Each row below holds a small network's activations on one input, seen along a few directions.
Each table varies a few parts of the input and shows all the possible inputs, shuffled.
A made-up example of a description, with smaller parts first: one of 5 places around a ring, together with either a single point or one of 11 places around a ring or (one of 2 separate values, together with one of 6 places along a line).
Shared parts are said once, and a part with two or three values counts as separate values.

Rows:
row 1: [  0  20  19  13  -9  -1  -9  21  22 -13  -8 -13]
row 2: [ -4 -25   5  -2  14  -5 -18 -16   4  -8  30 -21]
row 3: [ 15   2 -21  -8 -21  -3   3   5  13 -14  17  22]
row 4: [-24  -8  19   6  11  -6  -2   6  15  -3   2 -30]
row 5: [ -7  31 -58  57  52  22 -14 -57 -42  14 -70  19]
row 6: [ 17  -9  -6 -13 -17   8  11   0 -13  14  13  17]
row 7: [ -4  10  -1   0 -26 -20   8  29  12  -9 -16  14]
row 8: [ -2  -8  26 -12  10  -8  11  13  -2  24   5 -14]
row 9: [  7 -14   5 -31   9  15   9 -13 -13   8  30  -6]
row 10: [  4   0  -3  -3  -4  10 -16  -7  12 -33  15  -2]
row 11: [ -2   3  15  -5 -18 -12  16  19  -8  20 -17  13]
What do these inputs look like to the network?
Answer: either a single point or (one of 2 separate values, together with one of 5 places around a ring)
A walk changes only the place on the ring of 5. It starts at row 6 and steps to row 3. List the rest of the walk in order.
Answer: row 10, row 2, row 9
Change only the choice among 2 separate values in row 6. List by row number the other rows that result.
Answer: row 11

Rows:
row 12: [  8 -10  10  -2  -7  -7 -23 -16  16 -42  37 -13]
row 13: [-16 -22  26 -25  17  -4   6   2  -6  15  22 -50]
row 14: [  0 -16  -1 -54   4   3  12 -11 -31  14  39 -17]
row 15: [ -5   1 -13 -29 -20 -26  25  35 -19  24 -23  17]
row 16: [ 13   2  24 -29 -12  11  24  -2 -18  20   9  29]
row 17: [-11   5  40  11 -10  21  -5  16  27  -9   2 -17]
row 18: [ -9   4 -38  43  53  23 -31 -74 -39  14 -21   4]
row 19: [ 19  -1  15   1 -15   2   0  -1  39 -35   3  12]
row 20: [-13   6  36   4 -22  -9  11  24   8  30 -27  -8]
row 21: [-10   0  47  -4  -7   6  13   8  11  27  -3  -2]
row 22: [ 34  -5 -13 -15 -17  16   6   7  11  -2  28  39]
row 23: [-15 -18  22  -7  10  15 -10  10   7 -24  22 -63]
row 24: [ 16  12  11   8 -24  -9 -17  20  34 -29 -16  14]
row 25: [  1 -12  13 -36 -12  -1   6 -20 -32  23  41   2]
row 26: [-11   9 -54  24  71  33 -24 -62 -42   4 -21 -16]
row 27: [-22  -5  16  -3  -1 -42  23  38  11  21 -33  -8]
row 28: [-26  11   9  18  -8 -19   6  46  24 -15 -20 -16]
row 29: [ 11  19 -27  49  51  35  -6 -59 -23  12 -56  29]
row 30: [-22  23 -59  55  41  -6   0 -28 -28   8 -77  31]
row 31: [ 14  19  10 -19 -25 -11  21  18 -18  31 -11  22]
row 32: [ 28 -29 -20 -17 -11  -2  -6  -9  -5  -5  54  11]
row 33: [  8   4 -39  -3 -23 -21   8  43   2  -6   3  41]
row 34: [ -1 -20  -9 -23  -2   4 -19  -9  27 -37  36 -30]
row 35: [ -7 -20  42 -11   4  -9  -1 -12  -4  19  19 -34]
row 36: [ 30  22 -30  -3 -33  -1   8  18  20  11  18  35]
row 37: [ -4  12  33  20 -20   0  -1  30  21 -11 -24 -16]
row 38: [-11  10  -9   5 -18 -25  -9  38  26 -40 -21  16]
row 39: [  2  31 -41  58  37  16   0 -45 -26  11 -72  32]
row 40: [ 17 -24 -32 -30   1   9   1  -1  -7 -16  56  -3]
row 41: [-17  -5  32  11  -2   0 -17  -4  14 -14  37 -41]
Changing only one part turns row 15 into row 16. The same change can be made to row 38. Which row results?
Answer: row 19
What do these inputs look like to the network?
Answer: one of 5 places along a line, together with either a single point or one of 5 places around a ring
A walk changes only the place on the line of 5. It starts at row 28 and steps to row 37. List the rest of the walk in order.
Answer: row 17, row 41, row 23
List by row number the other rows that have the place on the line of 5 in common with row 39.
Answer: row 20, row 24, row 31, row 36, row 37

Rows:
row 42: [ 14   3 -71  -9  20   3 -10 -12 -47  26   3  21]
row 43: [-11   6  -4   2 -38  11  13  30  15  33 -61  53]
row 44: [-24   4  57  -6 -35 -45  -6  35  46 -39  16 -39]
row 45: [ 24 -23  13 -44 -53 -54  20  57  36 -31  -6  14]
row 46: [-16  10   2  14  74  34  -8 -45 -36  11   3 -17]
row 47: [ 36 -18  18 -44  -9  30  13   8 -23   7  71  30]
row 48: [-10  13 -24  55  52  -3  21  -9 -23 -21 -30 -38]
row 49: [ 27 -23  34 -19   3   1 -14 -21   7 -20  47 -70]
row 50: [-22  12 -54  23  13   9  20  -7 -12 -16 -11  78]
row 51: [-15  54  18  30  39  18 -15 -15  33  -5 -62  -1]
row 52: [-13  -9   5  14  31  53 -15 -65 -23  18  25 -28]
row 53: [ -1  -6  34  71 -10 -23 -21  11  36  -3 -52  -5]
row 54: [ 24 -24 -37 -22 -13  40  -6 -46 -46  20   2  18]
row 55: [  6 -26   2 -48 -54 -31  13  40  11  -3  59   5]
row 56: [-12  53 -40   9 -14 -24   5   3  14  34 -45  47]
row 57: [ -9 -25  44 -25  -7 -19 -11  34  12 -11  42 -68]
What do these inputs look like to the network?
Answer: one of 2 separate values, together with one of 8 places around a ring
Changing only the choice among 2 separate values turns row 49 into row 47. The same change can be made to row 46. Which row results?
Answer: row 42

Rows:
row 58: [-27  31  -3  15  12  -7   9   3 -32  19 -31  -6]
row 59: [ 25 -10 -28 -20  14  34  -5 -28 -28 -19  18   7]
row 60: [  8   9 -14  26   3  -6 -23  -1  29 -24 -25  28]
row 61: [ -5 -26  44 -58 -66 -36  34  79  36   1  52 -30]
row 62: [ 11 -24  72 -44 -75 -18   3  67  55 -11  46 -13]
row 63: [-16  38  19  37   3  11  -3 -15  -1  14 -24   9]
row 64: [-11   2  14  45  19   4 -26   8   7 -11 -37   6]
row 65: [  1 -25 -34  -3  24  20 -17 -30   0 -27  16  -9]
row 66: [ -2  18 -10  -7  15 -23  22  -9 -11  38 -26  21]
row 67: [ 25  10  -9   5  -6  25  -6   8   2  -7 -30  48]
row 68: [  5 -42  62 -70 -38 -10  -8  38  30 -15  90 -43]
row 69: [ -8  -6 -17  27  28  14 -17 -36 -12 -11  15 -43]
row 70: [  8   9  12  28  -3   4  15 -14   2  28 -17  41]
row 71: [ 16  13 -38 -15  14 -10  15  14 -21   4 -19  32]
row 72: [-21   5 -29  28   4 -14   6   8  -5   4 -33 -25]
row 73: [-14   0 -39  14   2 -19   0  13 -13 -23 -26  10]
row 74: [ -9  20   0   0  35  19   3 -55  -5  16  17 -31]
row 75: [ 13 -21  -3  -7  16  14  -1 -49 -33  23  12  -2]
Changing only one part turns row 60 into row 65. The same change can be made to row 70. Which row results?
Answer: row 75
What do these inputs look like to the network?
Answer: one of 3 separate values, together with either a single point or one of 5 places around a ring
A walk changes only the place on the ring of 5. It starts at row 72 and steps to row 73. List the rest of the walk in order.
Answer: row 71, row 66, row 58
Change only the choice among 3 separate values in row 74. List by row number the other rows that result.
Answer: row 58, row 63
